arr =
[[145 151  75 151]
 [183 195  20 194]
 [ 75  67 172  69]
 [ 65  57 185  58]
 [ 97  95 141  93]
 [164 173  46 174]
 [109 108 126 110]
 [ 47  35 210  41]
 [133 137  90 136]
 [ 48  35 208  39]
 [ 96  95 140  93]]
The last entry, reading row by row? 93
The entry in the top-right corner? 151
The entry directly above the smallest entry? 75
The last entry in the row that holds the smallest entry: 194
The last entry in the row that holds the largest entry is 41
The entry directly below 133 -> 48
The entry directly above 174: 93
The 2nd largest entry is 208
The first entry in the row that holds the smallest entry -> 183
The smallest entry in the first column? 47
The first entry, reading row by row: 145
The entry just right of 164 is 173
The 3rd largest entry? 195
The entry directly below 185 -> 141
The entry directly below 48? 96
The entry directly above the largest entry? 126
The entry directly above 109: 164
The entry directly above 39? 136
The 2nd entry on the diagonal from the top-right corner is 20

A =
[[-1.42 -3.69  6.43  3.25 -1.45 -0.57  3.41  1.72  4.06 -2.07 -4.34  1.61
  -4.60]
 [ 2.59  4.74 -4.95 -1.92  2.51  1.85 -1.97 -0.49 -2.70  3.33  5.57 -0.42
   5.57]
 [ 2.35  4.40 -4.61 -1.82  2.29  1.68 -1.82 -0.46 -2.50  3.08  5.14 -0.45
   5.07]]
The entry just left of -0.57 -> -1.45
What is the 2nd smallest entry? -4.61
What is the first entry in reading order? -1.42
The entry just left of -1.45: 3.25
The entry just right of 2.29 -> 1.68
The entry just right of the smallest entry -> -1.92
What is the largest entry? 6.43
The median of all entries: 1.61
The entry just left of -0.42: 5.57
The 2nd entry in reading order: -3.69
What is the entry just right of -0.49? -2.70
What is the entry just left of 1.68? 2.29

[[ 3.64  1.30 -0.09  0.41 -0.03 -1.03  1.44  0.11]
 [-3.49  2.31  1.71  0.94  0.09 -0.34  0.69  2.48]
 [ 0.60 -2.19 -7.29 -0.68  0.25 -0.15  1.26  0.31]
 [ 1.59 -0.29  3.88 -3.72  1.06 -0.62 -0.68  1.17]
 [-0.97  0.90  1.52 -0.42  0.27  0.47  1.09 -1.38]
 [ 0.88 -1.04  2.51 -2.73 -0.20  0.58 -0.88  0.06]
 [-2.02  1.64  1.90 -0.09  1.30 -0.28  0.20 -0.74]
 [-6.29 -2.18  2.59  1.24 -1.73  0.18  1.32 -1.85]
 [-0.59 -0.19 -4.72 -0.68 -2.55 -1.04  0.94 -0.30]
 [-1.09 -0.73 -0.56  0.75  1.43 -1.00  0.36  1.54]
 [-0.62 -0.60 -2.07 -2.37  1.35  0.89 -0.84  1.36]
 [-5.15 -0.09 -2.20  1.17  0.24 -0.77 -0.79  1.05]
 [ 1.48  0.06  1.25  0.10  0.81 -1.06  0.55  0.82]
 [-2.31  1.52  3.55 -2.08  0.22 -0.28 -0.53 -0.90]]
Rows and columns are numbered from 0.
Find the entry directly below -1.03.
-0.34
Find the entry just left of -3.72.
3.88
Find the entry at row 1, column 2.
1.71
The entry in the top-left corner is 3.64
The entry in row 2 and column 0 is 0.60
Find the entry at row 0, column 1.
1.30
The entry just left of -0.74 -> 0.20
The entry just left of the smallest entry -> -2.19
Find the entry just left of -0.53.
-0.28
Find the top entry of the column that holds the largest entry.
-0.09
The entry in the bottom-right corner -> -0.90
Find the entry directly below -0.15.
-0.62
Find the entry just left of -0.73.
-1.09
Find the entry just right of the smallest entry.
-0.68
The entry just left of the largest entry: -0.29
Find the entry in the top-right corner.
0.11
The entry in the bottom-left corner -> -2.31
The bottom entry of the column that holds the largest entry: 3.55
Find the entry directly below -0.34.
-0.15
Find the entry just left of -2.55.
-0.68
The entry in row 1 and column 0 -> -3.49
The entry directly below -1.00 -> 0.89
The entry in row 1 and column 1 is 2.31
Find the entry just right of the largest entry.
-3.72
The entry directly above the largest entry: -7.29
Find the entry just right of -2.31.
1.52
Find the entry directly below 1.44.
0.69

Read these off the table that follows. Indices start at 0.
1) What is the entry in row 1 and column 0?
2) What is the entry in the top-left corner?
3) What is the entry in row 2 and column 1?
4) What is the bottom-right entry?
5) What is the entry at row 2, column 0?
6) What is the bottom-left entry?
7) What is the entry in row 0 and column 2?
8) What is the entry at row 0, column 1?
 0.20   0.03   0.13   0.09   0.11   0.12   0.10   0.09   0.09   0.06   0.13   0.07   0.07   0.14   0.08
 0.24  -0.18  -0.01   0.08   0.16   0.02   0.14   0.17   0.17  -0.06  -0.14  -0.04  -0.18   0.20   0.10
 0.10   0.06  -0.01   0.12   0.18   0.02   0.22   0.10   0.18   0.08  -0.09   0.06  -0.11   0.14   0.12
 0.16   0.11   0.01   0.12   0.15   0.05   0.19   0.07   0.17   0.11  -0.04   0.06  -0.07   0.16   0.08
 0.22   0.04   0.10   0.10   0.11   0.11   0.11   0.07   0.09   0.08   0.08   0.06   0.05   0.16   0.07
 0.10  -0.14  -0.01   0.09   0.16   0.02   0.14   0.24   0.18  -0.04  -0.12  -0.02  -0.16   0.13   0.13
1) 0.24
2) 0.20
3) 0.06
4) 0.13
5) 0.10
6) 0.10
7) 0.13
8) 0.03
